Each row below holds a small network's activations on one input, seen along a few directions.
In each table, some parts of the input vary, and every possible input appears once, in random order.
A made-up example of a description, with smaller parts first: one of 8 places around a ring, together with either a single point or one of 11 places around a ring or (one of 3 separate values, together with one of 6 places along a line).
Shared parts are said once, and a part with two or three values counts as separate values.

Other details of the inputs vary at random and push rows far along two fixed directions, the same in every table; ignore that.

Rows:
x1: [  8 -74  40  -9  61  42  -2  -7   6  50 -54   6  26]
x2: [-20  33   6 -14 -10 -20  27 -26 -14  13  37  10  23]
x3: [ 12 -18   1   4  20  23 -36  -1   8  16  -5 -28 -56]
x4: [ -7  -6 -22  15 -33  23 -37  27  34 -21  20 -63 -17]
x5: [ 24  40  -7  -2   1 -27  -2   1 -32 -19  19  41  -7]
x6: [-11  30  -6  -2 -15 -10  22 -22 -11  19  41  24  26]
x7: [-13 -26   6  14  27   8 -38  14  17   9  -7 -11 -52]
x8: [-11  68 -16   5 -63 -21 -22   3 -10 -24  35 -15  26]
x9: [-27  38  13 -16 -37  -3  16 -21 -21 -19  11  13  14]
x10: [  8  39 -13   6 -24  -8  13  -4 -21 -34  -6  16  33]
x11: [ 20 -27  -2   9  25  -4 -32  -1  22   1 -19 -20 -54]
x12: [  7 -78  28  -7  67  50   2 -15   6  40 -48  10  24]
x13: [ 13 -81  31  -3  38  51   2  -8  -3  -1 -81  12  13]
x14: [-22  34   3  -6 -35  -5   3 -20  -3 -20   8  35  21]
x15: [ -4  68 -28   1 -62 -26  -8  17 -16 -26  27 -16  24]
x16: [ -4  34  -1  -7  -2 -36  46 -13  -7  -2  22  13  22]
x17: [  8  39   0  -9  -6 -11 -20 -11 -38  -5  33  37  -6]
x18: [-11  41   7  -5 -31 -11 -17 -13 -13 -17  -5  18  40]
x19: [ 10  -1 -17  20 -31  -1 -22  47  41 -26   0 -63 -16]
x20: [ -3  58 -19  10 -58 -48 -19   2   4 -40  21  -7  29]
x21: [ -6 -31  12  -2  -5  17  17  23  29 -21 -25 -35 -29]
x22: [ 20 -30  -7  -6  19  20 -23  34  -1   6   4 -15 -50]
x23: [ 21 -32  -3  14  22   4   2  30  30  20  -8 -41   3]
x24: [ 21 -41   3   3  23  -2 -34  19  19  -8  -2  -6 -45]
x25: [  2  46  -8  16   4 -33   6  -1 -35 -12   7  36 -16]
x26: [ -2  36  -5   3 -34  -9  29  -4 -11 -28   1  30  16]
x27: [ -4 -45   4   8 -13  15  -4  13  39 -17 -20 -17 -22]
x28: [  7 -22  -2   0  13   5 -52  23  29  -4  19 -18 -49]
x29: [  2 -50  -3  11  14  -1   7   9  47  16   5 -20 -13]
x30: [  4 -31 -13   3  -7  39  -9  29  10  -9 -21 -40 -10]
x31: [-20  54 -26   4 -34 -43   1 -12  23  -1  67   7  20]
x32: [-15 -32   7 -13 -12  28  13  25  17  -9 -18 -40 -31]
x33: [ 11 -36 -21   5  21  22   2  24  17  23   4 -42  -1]
x34: [-16  21 -30  29 -22 -17 -51  36  30  -8  55 -56 -70]
x35: [ 10 -36 -21  18  14  -9 -15  15  46   4  12 -45  -1]
x36: [-14 -25  -2   7 -29  34 -14  20  35  -7   8 -36 -30]
x37: [ 20 -72  26 -11  56  48  21  10 -15  54 -56  -3  20]
x38: [  5 -33   3   7  14  20 -16  17  23  34   6 -44   4]
x39: [  5  31 -13   5  -7 -26  40  -9  -4   4  26  28  25]
x40: [ -1 -24  -8  12  22  14 -16  31  -4  13  -8 -20 -59]
x41: [ -4  -5  24 -22   1  35  47 -25 -56   6 -47  68  32]
x42: [  7 -19   3   2  26  12 -43  -3  23  10 -12 -20 -52]
x43: [  2  -5  31  -1  43 -11  13 -37 -60   9 -46  83   6]
x44: [ 22  53 -11   3   4 -29   1 -19 -29 -11   2  27 -15]
x45: [  7 -28  35 -28  49  35  71 -42 -68  50 -50  91  53]
x46: [ -5  -3  30 -17  16  30   9 -42 -45  -4 -53  64  56]
x47: [ -3  43 -23   6 -15 -18  -1 -15 -11   7  48  -1  38]
x48: [-19  28  10 -12 -32 -31  20 -22  -7 -35  -3  20  16]
x49: [ 15   9 -32   8  -5  -3 -34  26  21   0  20 -54 -69]
x50: [-14  33  -6  -5 -15 -56  25 -20   9  -9  37   5  20]
x51: [ 15 -13  30 -10  36 -10  28 -37 -39  28 -40  57  66]
x52: [ 14  34 -21   9   3 -25  24  -9 -14  -2  19  14  43]
x53: [-18  59 -28  -9 -34 -47  29   2  -1  -3  61 -16  10]
x54: [-19 -38  13  -8  20   5   2   3  45  19   8 -34 -15]
x55: [-24  -3  50 -32  11  19  31 -46 -38  -4 -50  63  36]
Each input here is: one of 5 places around a ring, together with either one of 3 separate values or (one of 2 separate values, together with one of 4 places along a line).
- The inputs of x34 and x40 match in every part but the place on the ring of 5. If x6 is changed in the same way as x34 into x40, which row does it become? => x45
- The inputs of x42 and x3 match in every part but the place on the ring of 5. If x12 is changed in the same way as x42 into x3, which row does it become? => x47
- Change only the choice among 3 separate values in x22. List by row number the other rows that result. => x40, x49
- Change only the choice among 2 separate values in x41. List by row number the other rows that result. => x45
- Start at x18 and move only the place on the line of 4, one step at a time. The first step leads to x46. Which rows follow, in order? => x14, x55
- Change only the choice among 3 separate values in x24. List by row number the other rows that result. => x11, x43

Rows:
x56: [ -2 -46  60 -17  30  41  31 -19 -17  13 -92  43 -10]
x57: [ 15  -9 -35   5 -24   2   4  22  54 -13  39 -54 -13]
x58: [-12  59 -19 -10  -6 -44  -4 -17 -26  -7  41  27 -20]
x59: [ -7  61  -5  -3  11 -50   9 -19 -26 -16  32  31 -12]
x60: [ -8  47  -4   5 -15 -55 -28 -38  11  -1  31  13  65]
x61: [  0  -9  15  -8   7   6  40   2 -32  15  -5  51  49]
x62: [ -3 -32   6 -17  -4  -1  15  26  39   9  18 -47 -25]
x63: [  4  59  -6   4 -12 -55   9 -21 -29   0  21  37 -25]
x64: [ 12   7 -36  11   5 -13 -49  31  18   0  27 -51 -40]
x65: [ 17  -8  16 -24   5   6  42  -9 -28  10  -7  47  46]
x66: [ 14  57 -24 -11 -28 -26  20 -19 -12  -9  26 -11  47]
x67: [  4 -18 -23  18   3  20   0  13  32  13  -4 -62   3]
x68: [ -9 -12 -25   7 -35  10 -30  29  31 -36  12 -29 -27]
x69: [  3 -32 -24  20   1  27  13  11  37   7   4 -31  -5]
x70: [  8 -61  43 -34  50  45  58 -36 -14  31 -57  24  12]
x71: [-16  43 -25  18 -27 -20  28  -3 -17   0  34  28  43]
x72: [ 15  64 -16   5  11 -44 -12  -9 -36 -15  21  17  15]
x73: [ 18   5  16 -25   7  -1  28  -7 -33  16 -15  16  54]
x74: [-11  66  -4  -6 -48  -1 -26 -12 -26 -21  17   6  30]
x75: [ 11  -9   6  11 -15  16 -23  27  26 -10 -40 -38 -17]
x76: [ -6 -24   5   3 -21  46 -30  19  25 -13  -1 -17 -22]
x77: [ 39 -48  34   0  63  28   4 -15 -47  41 -80  39  -6]
x78: [ 23  53 -21  15 -16 -44   0  -9 -29  -6  23  48  -8]
x79: [-28  43   6  -3 -17 -62  -8 -47  22  -2  43  25  37]
x80: [-18  -1  30 -14   3  -5  28 -31 -38 -29 -36  43   8]
x81: [ 19 -24 -12  16  35   2 -19  26  21  -8   8 -12 -40]
x82: [-20 -34  11  -4   3   2  18  33  28  17  13 -35 -16]
x83: [  3 -28   0  11  -5  10 -23  21  12 -32 -28 -44 -12]
x84: [ -3 -41  -1  14  10 -10 -37  -1  69   6  19 -18   9]
x85: [-29   2  18  -3  15   3  49 -24 -31  26 -14  37  30]
x86: [ -4 -24  -6  -1 -12  23 -33  21  12 -19 -25 -40 -12]
x87: [ -3  -4 -19  11 -19 -11 -12  53  32   6  30 -67   5]
x88: [ 13 -22 -13  12   9  24 -40  21  17  14  28 -17 -49]
x89: [-17 -23 -13  10   1  13  18   4  43  11   9 -51 -27]
x90: [  1  -4  12  -1  -5   4  16 -16 -32 -38 -29  48  23]
x91: [-26 -17  15  -6 -22  32 -25  12  31  -9   4 -36 -44]
x92: [-31  48  -3 -17 -41 -25   5 -22 -24 -35  12  27   3]
x93: [ -1 -55  27   4  49  48  29  -5 -29  46 -63  12  41]
x94: [ 15 -14  -6   7  18  22 -47  15   0  24   9 -33 -33]
x95: [ 22 -59  22 -13  69  44   6 -13 -39  29 -52  61  -9]
x96: [-12  60  -2  -9 -11 -26  -8 -28 -36   7  47  34 -17]
x97: [  9 -17  -1  16 -23  17 -15  33  42 -20 -22 -21 -31]
- Describe the family of inputs behind these rows. => one of 3 separate values, together with either a single point or one of 5 places around a ring or (one of 2 separate values, together with one of 4 places along a line)
- The inputs of x61 and x87 match in every part but the choice among 3 separate values. If x84 is changed in the same way as x61 into x87, which row does it become? => x60
- The inputs of x95 and x58 match in every part but the choice among 3 separate values. If x65 is changed in the same way as x95 into x58, which row does it become? => x62
- Change only the choice among 3 separate values in x85. List by row number the other rows that result. => x71, x93
- Change only the choice among 2 separate values in x91. List by row number the other rows that result. => x96
- Change only the place on the line of 4 in x97. List by row number the other rows that result. => x68, x76, x90
